129 134 89 137 119 119 126 117 123 185 144 111 140 100 145 129 140 163
 148 141 147 135 151 94 136 121 83 136 128 54 136 159 152 124 93 130 115
 123 154 147 191 137 94 -> <108>
119 112 134 129 123 148 131 115 137 114 109 131 115 86 162 165 101 116
 149 99 97 124 157 135 139 116 140 146 101 117 124 94 175 140 192 133
 148 103 97 207 134 72 100 -> <147>
128 146 139 137 141 98 161 160 132 118 50 142 139 125 91 130 129 151 147
 137 77 129 153 135 111 124 105 128 105 101 131 133 198 177 63 130 126
 86 124 95 109 127 187 -> <124>
124 97 99 149 134 136 182 102 134 128 116 86 146 126 158 144 112 83 133
 117 105 133 122 124 135 142 109 141 147 173 128 58 167 46 241 105 160
 148 86 111 137 169 149 -> <28>
147 155 121 103 110 116 128 138 137 121 112 37 124 73 126 147 142 130
 143 98 147 129 82 122 101 133 97 140 147 151 122 190 143 103 182 144
 133 104 120 142 94 123 27 -> <103>
119 112 134 129 123 148 131 115 137 114 109 131 115 86 162 165 101 116
 149 99 97 124 157 135 139 116 140 146 101 117 124 94 175 140 192 133
 148 171 128 130 135 96 160 -> <32>
138 143 125 98 128 146 139 98 120 130 150 93 143 149 174 184 93 137 77
 156 93 109 109 129 107 119 99 128 122 164 133 91 134 117 121 121 132
 128 125 138 109 149 98 -> <56>
gone <108>: 93 54 141 126 100 185 119 137 89 129 147 136 135 136 140 123 129 83 151
 117 159 148 111 94 134 191 123 163 145 94 128 121 115 154 130 136 147
 140 144 137 119 152 -> 124
gone <56>: 128 121 146 93 109 93 143 150 134 122 120 128 137 132 91 117 98 164 149
 98 125 174 133 93 143 109 121 138 128 107 98 99 138 77 184 149 119 125
 130 109 156 129 -> 139
gone <108>: 152 89 123 83 129 145 136 144 115 147 100 159 119 124 148 130 137 141
 135 137 117 136 136 126 94 154 140 128 134 129 121 147 185 111 94 151
 163 119 191 140 123 54 -> 93
gone <28>: 133 169 122 99 148 182 86 158 83 136 135 133 149 128 124 128 112 173 146
 124 117 134 111 116 105 147 97 46 241 137 167 144 58 86 126 102 141 160
 134 105 149 142 -> 109

99 115 95 115 97 116 -> <129>
126 104 127 105 130 106 -> <22>
146 134 151 125 144 152 -> <122>
225 228 229 241 229 224 -> <82>
84 105 81 98 79 116 -> <29>
gone <129>: 97 116 115 95 115 -> 99
gone <82>: 229 229 225 224 241 -> 228

72 155 118 130 144 64 161 139 219 87 107 69 143 94 179 109 -> <148>
72 155 123 128 147 63 161 147 143 85 107 73 142 86 179 108 -> <35>
120 156 189 109 107 111 79 103 99 161 143 102 85 83 148 72 -> <184>
71 160 119 118 153 62 158 137 217 86 112 80 136 88 173 113 -> <183>
90 137 91 141 169 83 173 128 236 83 113 60 163 78 159 152 -> <11>
123 132 201 131 144 86 100 119 61 153 155 89 69 116 143 96 -> <140>
75 120 141 140 175 78 159 128 244 94 110 77 180 80 185 120 -> <142>
76 163 114 127 154 66 155 133 223 89 110 77 140 98 175 110 -> <17>
75 120 141 140 175 78 159 128 244 94 148 147 81 130 119 86 -> <102>
gone <140>: 96 153 69 143 86 116 100 132 89 144 131 61 155 201 119 -> 123
gone <102>: 141 78 147 128 120 75 140 175 81 119 94 130 244 86 159 -> 148
gone <35>: 128 73 143 108 155 72 107 147 179 63 147 85 123 86 161 -> 142
gone <35>: 107 128 147 161 142 108 86 147 143 85 179 72 123 73 63 -> 155
gone <183>: 119 153 158 71 136 118 112 86 137 113 88 62 160 217 80 -> 173
gone <142>: 120 141 185 244 180 80 128 159 175 110 94 78 120 75 77 -> 140

136 124 119 120 138 158 135 122 143 123 112 129 126 122 124 126 130 136
 109 120 141 = <61>
136 124 119 120 138 158 135 122 143 123 112 129 126 122 124 125 130 136
 122 116 126 = <49>
127 129 130 127 126 123 127 129 127 128 132 129 128 127 128 133 128 127
 128 128 129 = <78>
129 127 127 128 128 131 129 127 129 128 126 127 129 129 128 128 128 129
 128 127 128 = <16>
gone <78>: 127 127 133 126 129 130 128 128 129 128 129 127 128 123 127 128 127 127
 128 129 -> 132
gone <49>: 136 124 125 129 122 124 122 116 138 112 158 130 135 123 122 119 120 126
 136 126 -> 143
gone <61>: 136 129 130 109 124 136 122 120 126 126 120 135 141 119 122 112 143 158
 124 138 -> 123
gone <49>: 126 123 122 112 136 125 124 122 138 124 129 158 119 126 143 136 122 116
 130 135 -> 120
gone <49>: 124 136 126 135 123 125 119 122 122 126 116 136 124 129 120 138 130 122
 158 112 -> 143
gone <78>: 127 128 127 129 128 129 128 130 128 127 129 128 127 126 128 127 129 127
 133 123 -> 132

145 143 129 146 168 = <144>
161 172 102 178 128 = <73>
207 218 123 166 149 = <163>
137 157 147 119 107 = <9>
148 188 74 105 145 = <31>
162 168 135 198 74 = <8>
56 47 63 62 158 = <97>
95 138 112 106 204 = <15>
167 151 116 208 111 = <71>
gone <144>: 168 146 143 129 -> 145
gone <73>: 172 161 102 128 -> 178
gone <97>: 47 63 56 158 -> 62
gone <144>: 146 143 129 168 -> 145
gone <73>: 161 172 128 102 -> 178
gone <71>: 111 208 167 116 -> 151

153 119 141 24 130 121 107 142 174 -> <127>
171 87 158 58 121 120 152 145 222 -> <26>
137 155 178 61 217 194 226 27 155 -> <139>
220 72 131 157 207 140 209 28 78 -> <146>
108 142 136 165 174 126 142 87 144 -> <13>
gone <26>: 222 87 171 58 120 152 145 158 -> 121
gone <26>: 120 87 58 152 121 145 171 222 -> 158
gone <127>: 121 130 153 174 107 24 119 141 -> 142

